Each row below holds a small network's activations on one input, seen along a few directions.
Each table varies a few parts of the input and shows all the possible inputs, shuffled.
A made-up example of a description, with smaller parts first: one of 4 places along a line, together with either a single point or one of 9 places around a ring or (one of 3 separate values, together with one of 5 places around a ring).
Shared parts are said once, and a part with two or three values counts as separate values.

A family of inputs:
r1: [-26.5  12.2   9.8  -7.1 -31.7   1.7  39.2 -10.0 -50.8 -36.8  20.4  31.1]
r2: [ 22.3 -15.5 -25.7  -2.7  19.5  -2.5 -64.7   8.8  21.2  -1.0   9.1   4.8]
r3: [-12.1  -8.6  34.9  -0.3 -16.6  20.1  46.9 -48.2 -55.2 -11.6   2.0  17.9]
r4: [-21.5  30.8  28.0  82.7  34.2 -23.0  13.8  18.6  12.1 -25.2  11.9  16.6]
r5: [ 14.4  32.7 -18.9 -13.9   3.8 -34.2  -8.1   3.9  41.4  17.9 -25.3 -26.6]
r6: [ 22.4  63.8  16.0  54.4  80.1 -54.1 -32.2  57.1  29.4  41.3 -25.5  15.3]
r7: [ 28.9   7.7 -32.9  -6.7  19.7 -10.8 -33.6  35.8  37.7  -6.1   7.9  -0.3]
r8: [-51.6   6.7  12.3 -21.6 -17.8 -21.2  39.4 -26.5   5.0 -40.8   0.0 -16.9]
r9: [-23.2 -70.2  -4.0   5.6  27.0  28.9 -54.6   2.6  -9.5 -49.6  23.8  -8.7]
r10: [ -0.7  10.4 -24.9  11.1 -23.1   9.1   1.6  26.8  12.6  72.4 -14.2  -3.5]
r11: [ -9.7 -34.0  -4.0  -0.9  13.8  11.1 -10.3  19.2   8.4 -58.0  34.2  -2.6]
r12: [-44.4  -2.8  -0.1  -5.1 -41.9  18.0  35.6  -3.1 -21.3  39.9  13.8  20.4]
r13: [ 49.6 -34.6  13.8  -2.4  26.4  -3.8 -58.9 -15.2  25.8  -2.9   8.3  -5.1]
r14: [-29.4   7.0 -13.6   6.3 -26.0  18.9  36.1 -24.8 -66.4  -0.8  12.3  47.9]
r15: [-52.7  19.4  -3.6 -22.9 -14.1 -11.7  23.3 -11.8 -21.6 -62.2  18.7 -14.2]
r16: [-37.0   4.3  37.6 -31.3  -4.6   0.7  23.7 -37.1 -14.7 -62.9   2.1 -44.0]
r17: [-31.3  12.0 -12.6  -2.7 -40.3  23.8  17.4  11.9 -37.8  16.4  33.2  20.9]
r18: [ 24.9  15.0  -7.7   8.3 -10.2 -11.3  10.5  16.4  15.3  35.2 -35.1  12.2]
r19: [-22.0  -0.5  47.3 -14.4 -21.0   6.6  57.7 -33.9 -42.8 -38.3   0.4   1.8]
r20: [ 18.6  22.9 -40.8  11.7 -22.1  11.8 -19.9  42.9 -10.2  57.0   7.6   3.0]
r21: [ 20.6 -23.2 -10.6   0.5   9.6 -14.9 -45.5  -9.2  49.8   9.0  -6.6   0.2]
r22: [ 54.3  26.6   7.6  -5.2   4.7  -6.5  -2.6  14.0   0.8  25.6 -27.0  -3.1]
r23: [ 32.0  18.3  -5.4   2.2  -8.9  11.9  -7.7  18.6   3.9  58.4  -1.7 -16.9]
r24: [ -9.5 -48.8  29.1 -10.3  25.9  25.5  -1.6  -5.7  11.2 -55.3  11.8 -25.8]
r25: [-30.3 -34.6   6.7 -12.6   8.0   3.0   8.8   1.3  35.7 -39.7  10.4  -4.9]
r26: [ 40.2  16.4  -5.4   8.9   3.5  10.4   2.6 -13.2  -6.2  48.7 -21.4  -5.0]
r27: [ -7.3 -94.2  34.4   2.6  38.5  38.2 -48.5 -23.2  -7.4 -48.4  10.8 -32.6]
r28: [-30.0  -5.8  27.5  -5.7 -33.3  -9.5  61.1 -24.2 -25.0 -16.5   4.2  27.8]
r29: [-19.1 -60.5  13.4  -2.9   9.3  10.4 -41.0 -20.2  16.7 -36.3   5.9 -12.1]
r30: [ 20.4   3.3 -27.9  23.5 -10.7   1.5   9.8  -4.6  -0.2  64.5 -25.7  14.0]
r31: [ 38.0  36.1   7.9 -24.2  18.0 -27.0 -16.7  -2.3  24.4   3.1 -22.4 -41.8]
r32: [ 17.6  45.9 -30.3 -19.6   5.8 -27.6 -26.4  24.5  20.0   2.1 -12.8 -22.5]
r33: [-50.4 -12.2   7.8   1.3 -26.2   4.1  67.1 -41.7 -43.9  17.3  -5.1  42.8]
r34: [ 22.3   0.7 -16.3  -5.5  11.6 -20.6 -13.8  14.6  63.9   3.6 -11.7  -7.3]
r35: [-28.4   3.2  21.7 -12.2 -29.3  30.8  34.1 -13.7 -31.6  14.6  15.2   1.2]
r36: [ 35.9  33.8 -31.4   2.5  -5.3  -7.1 -10.6  31.4 -13.3  24.3 -17.1  14.2]
r37: [ 41.9  -2.3  -1.6 -13.2  31.8  -5.5 -23.1   9.9  42.8   0.1  -5.2 -15.4]
r38: [ 32.7  18.7 -37.9  21.7  -8.0   5.1  -9.1  10.5 -20.4  41.0  -6.9  17.4]
What is each input in this table made of?
> one of 2 separate values, together with either a single point or (one of 3 separate values, together with one of 6 places along a line)
The inputs of r5 and r8 match in every part but the choice among 2 separate values. If r38 is changed in the same way as r5 into r8, which row does it become?
> r14
Change only the choice among 3 separate values in r17. List by row number the other rows that result.
> r12, r35
Start at r21 and move only the place on the line of 6, one step at a time. The first step leads to r34. Which rows follow, in order?
> r5, r18, r30, r10
Change only the choice among 3 separate values in r29. List by row number the other rows that result.
> r9, r27

A family of inputs:
r39: [  5.8 -11.1  -0.7  11.2  36.5   3.3 -19.8  -3.3  13.7 -61.5  26.4  18.2]
r40: [20.2  4.6  6.9 18.6  8.7  5.0 -5.9 20.6 17.2 62.8 -7.2 23.9]
r41: [  1.6 -45.7   6.2  19.7  30.8  13.4  -4.5 -13.6   4.7 -18.3  -7.2   5.9]
r42: [-65.9 -12.0  45.6  -7.9 -56.5   6.8  60.1 -52.7 -71.7 -30.6   7.4   7.8]
r43: [ 12.8 -33.3  -1.9 -26.7   5.1  11.9 -14.7 -24.7  29.1 -33.3   5.6 -30.3]
r44: [-25.1  12.1  13.7 -17.4 -54.1   7.0  82.6   2.9 -50.9  44.6   4.9  35.0]
r45: [ 11.3  16.0 -55.6  11.0  -7.0  12.7 -35.2  11.0  -9.8  38.1 -11.9   8.8]
r46: [ -9.1 -33.4  -9.2  -0.1   9.0  17.5 -50.1   0.9 -28.1 -33.4   2.8 -26.2]
r47: [ 24.6  39.7  -1.4  21.2  27.5 -15.8 -14.8  10.7  15.8  36.1  -1.1   3.4]
r48: [ -2.0  55.3 -10.2   4.9   2.9 -40.5   6.6  20.6  13.2  18.3 -34.0 -16.2]
r49: [-17.3  -3.1  19.8 -16.3  18.3 -15.8  13.1  10.2  43.3 -50.7  24.5 -18.9]
r50: [ 43.2  10.9 -13.2 -18.1 -21.2  -5.6 -17.4  17.4  23.5  28.1 -10.2 -11.3]
The inputs of r48 and r49 match in every part but one. If r45 is changed in the same way as r48 into r49, which row does it become?
> r46
What is each input in this table made of?
> one of 2 separate values, together with either a single point or one of 5 places around a ring
Change only the choice among 2 separate values in r39. List by row number the other rows that result.
> r47
Change only the choice among 2 separate values in r41. List by row number the other rows that result.
> r40

A family of inputs:
r51: [-22.8 -12.4   8.2 -29.8 -35.4  41.6   3.8 -21.4 -14.0  15.3   9.9 -16.3]
r52: [ 65.1 -13.8 -14.9  25.0  37.1   8.3 -68.4  15.3  28.6  67.8 -47.4   7.0]
r53: [-14.7  67.8  20.6  23.2  14.4 -24.2  18.5  12.6 -14.9  15.3  -5.9  36.1]
r54: [-10.0  15.4  14.3 -32.7 -12.2  -2.1  25.6 -19.6  10.0   6.2 -15.1 -41.7]
r55: [ -9.4  19.9   1.2  39.3  -3.3  21.1  27.5  28.8 -47.5  42.6  21.7  43.7]
r56: [ 15.5  -3.5  15.0 -18.4   3.8  -6.7  19.1 -19.8   4.5 -53.8  11.3 -26.0]
r57: [ -5.1 -17.9 -35.3  -7.0 -49.0  -1.8  44.6   0.9 -14.3  33.2  -1.5  17.9]
r58: [-49.7 -51.8  18.6   9.5  10.4  29.5 -20.5 -23.3 -16.2 -53.2  32.0  12.9]
r59: [ -0.8 -40.8  14.8 -14.3 -18.2  20.4 -17.5 -26.3 -34.1 -41.9  36.7  -0.9]
r60: [ -2.9  28.0 -43.1  -6.1 -20.4 -41.8  48.4 -10.2   5.7  10.8 -22.0  -0.2]
r61: [-28.3 -35.8  46.1  10.1  29.1 -16.9  16.1  -3.8  24.4 -64.1   2.3  -6.3]
r62: [ 63.2  44.8 -45.6   1.1  43.6 -27.2 -97.2  66.6  67.8  21.7 -22.1 -26.1]
What is each input in this table made of?
> one of 2 separate values, together with either a single point or one of 5 places along a line
The inputs of r59 and r56 match in every part but the choice among 2 separate values. If r51 is changed in the same way as r59 into r56, which row does it become?
> r54
Change only the choice among 2 separate values in r62. List by row number the other rows that result.
> r52
